Small tables with named rows and columns. After each table, cells are looked up by row and column.

Toli =
	Fura	Finibu	Zir	Rarag	Midu	Faf
Kapif	453	-101	-6	601	0	252
Nim	356	161	143	422	174	142
Rov	394	592	123	564	410	229
Dif	353	32	-84	336	809	515
Gigibuf	18	-269	184	30	286	-175
Pamuna	371	726	351	480	-704	-170
Pela	347	-74	-37	413	-357	361

Midu of Pamuna = -704
Finibu of Rov = 592
Rarag of Nim = 422
Midu of Rov = 410
Rarag of Pamuna = 480
Midu of Dif = 809
Midu of Nim = 174
Zir of Dif = -84
Zir of Pela = -37
Zir of Pamuna = 351
Faf of Kapif = 252
Finibu of Nim = 161
Fura of Dif = 353
Zir of Kapif = -6
Finibu of Kapif = -101
Rarag of Pela = 413
Zir of Nim = 143
Faf of Nim = 142
Finibu of Pamuna = 726
Rarag of Rov = 564

Pizim =
	Bero	Boz	Rivepa	Bep	Dova
Nin	136	143	110	153	124
Zafesuz	144	137	182	138	161
Lil	128	146	48	152	92
Kemote	134	150	76	188	104
Zak	136	137	140	156	136
Varom	138	131	168	115	154
Fegus	114	124	85	175	96
Gunudi	166	165	152	111	165
Gokosu	80	95	69	232	60

What is the Rivepa of Kemote in Pizim?
76
What is the Dova of Gokosu in Pizim?
60
What is the Rivepa of Varom in Pizim?
168
What is the Boz of Kemote in Pizim?
150
What is the Rivepa of Fegus in Pizim?
85
What is the Bep of Kemote in Pizim?
188
What is the Bero of Gokosu in Pizim?
80
What is the Dova of Lil in Pizim?
92
What is the Bero of Nin in Pizim?
136
What is the Bep of Fegus in Pizim?
175
What is the Bero of Zafesuz in Pizim?
144
What is the Bero of Lil in Pizim?
128

Levil
fields: Nis, Tege, Degu, Pevages, Moki
Mozom: [0.5, 0.3, 0.7, 0.5, 0.2]
Tofaveb: [0.8, 0.7, 0.7, 0.8, 0.7]
Zuvate: [0.5, 0.5, 0.5, 0.5, 0.5]
Duk: [0.5, 0.5, 0.5, 0.5, 0.5]

What is the Pevages of Tofaveb in Levil? 0.8
What is the Moki of Duk in Levil? 0.5
What is the Pevages of Duk in Levil? 0.5
What is the Pevages of Zuvate in Levil? 0.5
What is the Nis of Mozom in Levil? 0.5
What is the Nis of Tofaveb in Levil? 0.8
What is the Moki of Tofaveb in Levil? 0.7
What is the Moki of Mozom in Levil? 0.2
What is the Tege of Mozom in Levil? 0.3
What is the Nis of Duk in Levil? 0.5
What is the Degu of Zuvate in Levil? 0.5
What is the Tege of Tofaveb in Levil? 0.7
What is the Tege of Zuvate in Levil? 0.5
What is the Tege of Duk in Levil? 0.5
What is the Degu of Duk in Levil? 0.5
What is the Degu of Mozom in Levil? 0.7
What is the Degu of Tofaveb in Levil? 0.7
What is the Moki of Zuvate in Levil? 0.5
Row with the largest Nis: Tofaveb

Table Fer
        Zap  Reka  Vilu  Mar
Nad     292   235   259   42
Radonu  175   360   278  768
Sep      76   457   275  701
Kivef   198   333   266  276
Vub     348   184   262   51
Legu     55   480   272  536
Kuzub   449    79   265  256

Nad, Zap -> 292
Kuzub, Reka -> 79
Kivef, Zap -> 198
Sep, Vilu -> 275
Radonu, Vilu -> 278
Kivef, Reka -> 333
Nad, Vilu -> 259
Nad, Mar -> 42
Sep, Reka -> 457
Legu, Vilu -> 272
Radonu, Zap -> 175
Kivef, Vilu -> 266
Vub, Mar -> 51
Radonu, Mar -> 768

Pap =
         Besodun   Vemo  Kerir
Fubizoz    7.229  3.171  6.932
Dek        0.774  4.066  1.370
Pakav      4.839  3.964  5.075
Difikog    7.576  3.032  6.344
Kapesa     3.299  3.322  3.176
Nunafad    6.674  3.660  5.813
Tukav      7.701  2.979  6.454
Rut        1.899  4.898  2.361
Bosilos    7.276  3.124  6.998
Vit        2.036  5.582  2.862
Bopam      3.423  3.337  3.545
Naz        7.562  3.032  6.337
Dal        1.351  1.954  1.156
Vuvo       5.495  3.975  5.678

What is the Kerir of Vit in Pap? 2.862
What is the Besodun of Naz in Pap? 7.562
What is the Vemo of Naz in Pap? 3.032
What is the Vemo of Nunafad in Pap? 3.660
What is the Vemo of Kapesa in Pap? 3.322
What is the Vemo of Pakav in Pap? 3.964
What is the Kerir of Pakav in Pap? 5.075
What is the Kerir of Rut in Pap? 2.361
What is the Vemo of Bosilos in Pap? 3.124
What is the Vemo of Dal in Pap? 1.954
What is the Besodun of Nunafad in Pap? 6.674
What is the Kerir of Dek in Pap? 1.370
What is the Kerir of Vuvo in Pap? 5.678
What is the Besodun of Dal in Pap? 1.351
What is the Kerir of Nunafad in Pap? 5.813
What is the Vemo of Bopam in Pap? 3.337
What is the Kerir of Difikog in Pap? 6.344
What is the Kerir of Tukav in Pap? 6.454
What is the Vemo of Fubizoz in Pap? 3.171

Bugipu =
,Medor,Rirane,Nizi
Manitof,155,141,54
Mikig,179,149,58
Non,70,129,56
Vun,140,155,155
Lomo,72,138,59
Sunod,61,137,150
Saso,177,115,223
Pevanu,138,142,143
Gefa,147,159,145
Remosiv,55,126,108

Non, Rirane => 129
Lomo, Rirane => 138
Gefa, Rirane => 159
Non, Nizi => 56
Manitof, Nizi => 54
Gefa, Nizi => 145
Lomo, Nizi => 59
Vun, Nizi => 155
Gefa, Medor => 147
Pevanu, Nizi => 143
Saso, Rirane => 115
Sunod, Nizi => 150
Remosiv, Medor => 55
Vun, Medor => 140
Mikig, Rirane => 149
Sunod, Medor => 61
Manitof, Rirane => 141

Zedogom:
,Fomopob,Matekim,Gemasun,Pura,Ton,Duso,Tov
Merevub,4.8,-2.3,0.0,-0.3,2.2,-8.0,-6.2
Fazeru,-4.2,-0.8,-1.1,1.5,-1.1,-2.3,1.7
Zeg,-0.8,1.1,2.7,1.6,1.4,0.2,0.3
Guz,1.1,5.2,-2.3,0.1,-2.7,-3.1,0.0
Nuvezek,-1.2,-6.1,0.3,-3.9,-2.3,2.5,0.7
Fadab,-2.1,-4.2,-2.8,-2.2,-3.5,1.1,-4.6
Vozopog,-4.8,-3.3,3.5,1.5,-2.7,-2.2,-1.0
Larupu,1.9,-1.7,-6.7,2.8,2.1,-1.7,-3.2
Nez,1.9,-2.6,-1.5,-3.8,-1.0,-5.2,4.2
Danupu,-1.4,0.3,-0.3,-4.5,-1.0,-3.7,0.4
Luv,1.5,-3.9,0.6,1.6,0.7,-2.5,2.2
Nofe,-5.8,0.8,-3.1,-1.8,3.4,-1.5,3.0
Koziku,0.4,2.7,3.6,-5.0,0.0,-2.6,-2.0
Kogevot,0.5,-1.4,-0.9,-1.5,0.6,1.8,-0.7

What is the Matekim of Fadab in Zedogom? -4.2
What is the Gemasun of Kogevot in Zedogom? -0.9
What is the Matekim of Nofe in Zedogom? 0.8
What is the Duso of Vozopog in Zedogom? -2.2
What is the Gemasun of Danupu in Zedogom? -0.3
What is the Ton of Kogevot in Zedogom? 0.6
What is the Fomopob of Zeg in Zedogom? -0.8
What is the Gemasun of Koziku in Zedogom? 3.6
What is the Pura of Larupu in Zedogom? 2.8
What is the Pura of Merevub in Zedogom? -0.3
What is the Gemasun of Nofe in Zedogom? -3.1
What is the Matekim of Vozopog in Zedogom? -3.3
What is the Duso of Nofe in Zedogom? -1.5
What is the Tov of Nuvezek in Zedogom? 0.7
What is the Pura of Fadab in Zedogom? -2.2
What is the Ton of Zeg in Zedogom? 1.4
What is the Fomopob of Koziku in Zedogom? 0.4
What is the Matekim of Nuvezek in Zedogom? -6.1
What is the Gemasun of Vozopog in Zedogom? 3.5

Zim =
,Lari,Pagiri,Buf,Ged
Tis,188,104,42,197
Runos,96,214,99,33
Sosulu,29,201,148,10
Felu,94,209,54,201
Moz,100,221,122,190
Niviku,227,88,203,170
Ribi,145,116,26,217
Silaf,15,187,197,30
Noseru,115,31,172,52
Bomonuk,109,47,99,80

What is the Ged of Noseru in Zim? 52
What is the Lari of Moz in Zim? 100
What is the Buf of Bomonuk in Zim? 99
What is the Ged of Ribi in Zim? 217
What is the Ged of Niviku in Zim? 170
What is the Pagiri of Moz in Zim? 221
What is the Pagiri of Tis in Zim? 104
What is the Ged of Runos in Zim? 33
What is the Lari of Niviku in Zim? 227
What is the Ged of Bomonuk in Zim? 80
What is the Lari of Noseru in Zim? 115
What is the Ged of Tis in Zim? 197

Ziz
cols = Lenopaz, Zenazem, Kazed, Nema, Kidepe, Pofane, Rit, Nimag
Kes: [118, 175, 108, 165, 92, 15, 122, 178]
Deg: [170, 148, 201, 137, 138, 164, 145, 165]
Gek: [197, 189, 205, 192, 172, 182, 97, 170]
Kul: [222, 142, 193, 103, 141, 145, 133, 194]
Gud: [79, 169, 109, 118, 202, 168, 38, 112]
Lud: [101, 113, 166, 121, 206, 88, 124, 177]
Nakiro: [155, 201, 231, 124, 158, 119, 161, 140]
Vap: [160, 34, 208, 160, 159, 89, 119, 89]
Badol: [169, 130, 82, 84, 94, 190, 115, 180]
Mit: [160, 158, 91, 131, 110, 153, 158, 184]
Sizu: [107, 203, 191, 157, 90, 211, 214, 91]
Gelal: [161, 111, 152, 215, 108, 216, 121, 198]
Vafur: [175, 221, 109, 164, 133, 124, 137, 216]

What is the Pofane of Nakiro in Ziz? 119
What is the Zenazem of Gelal in Ziz? 111
What is the Nema of Mit in Ziz? 131
What is the Nema of Lud in Ziz? 121
What is the Lenopaz of Vap in Ziz? 160
What is the Rit of Lud in Ziz? 124
What is the Pofane of Gud in Ziz? 168
What is the Kidepe of Vafur in Ziz? 133
What is the Pofane of Vafur in Ziz? 124
What is the Pofane of Gelal in Ziz? 216
What is the Kazed of Gud in Ziz? 109
What is the Nimag of Sizu in Ziz? 91
What is the Kazed of Gelal in Ziz? 152
What is the Nimag of Lud in Ziz? 177
Row with the largest Kazed: Nakiro

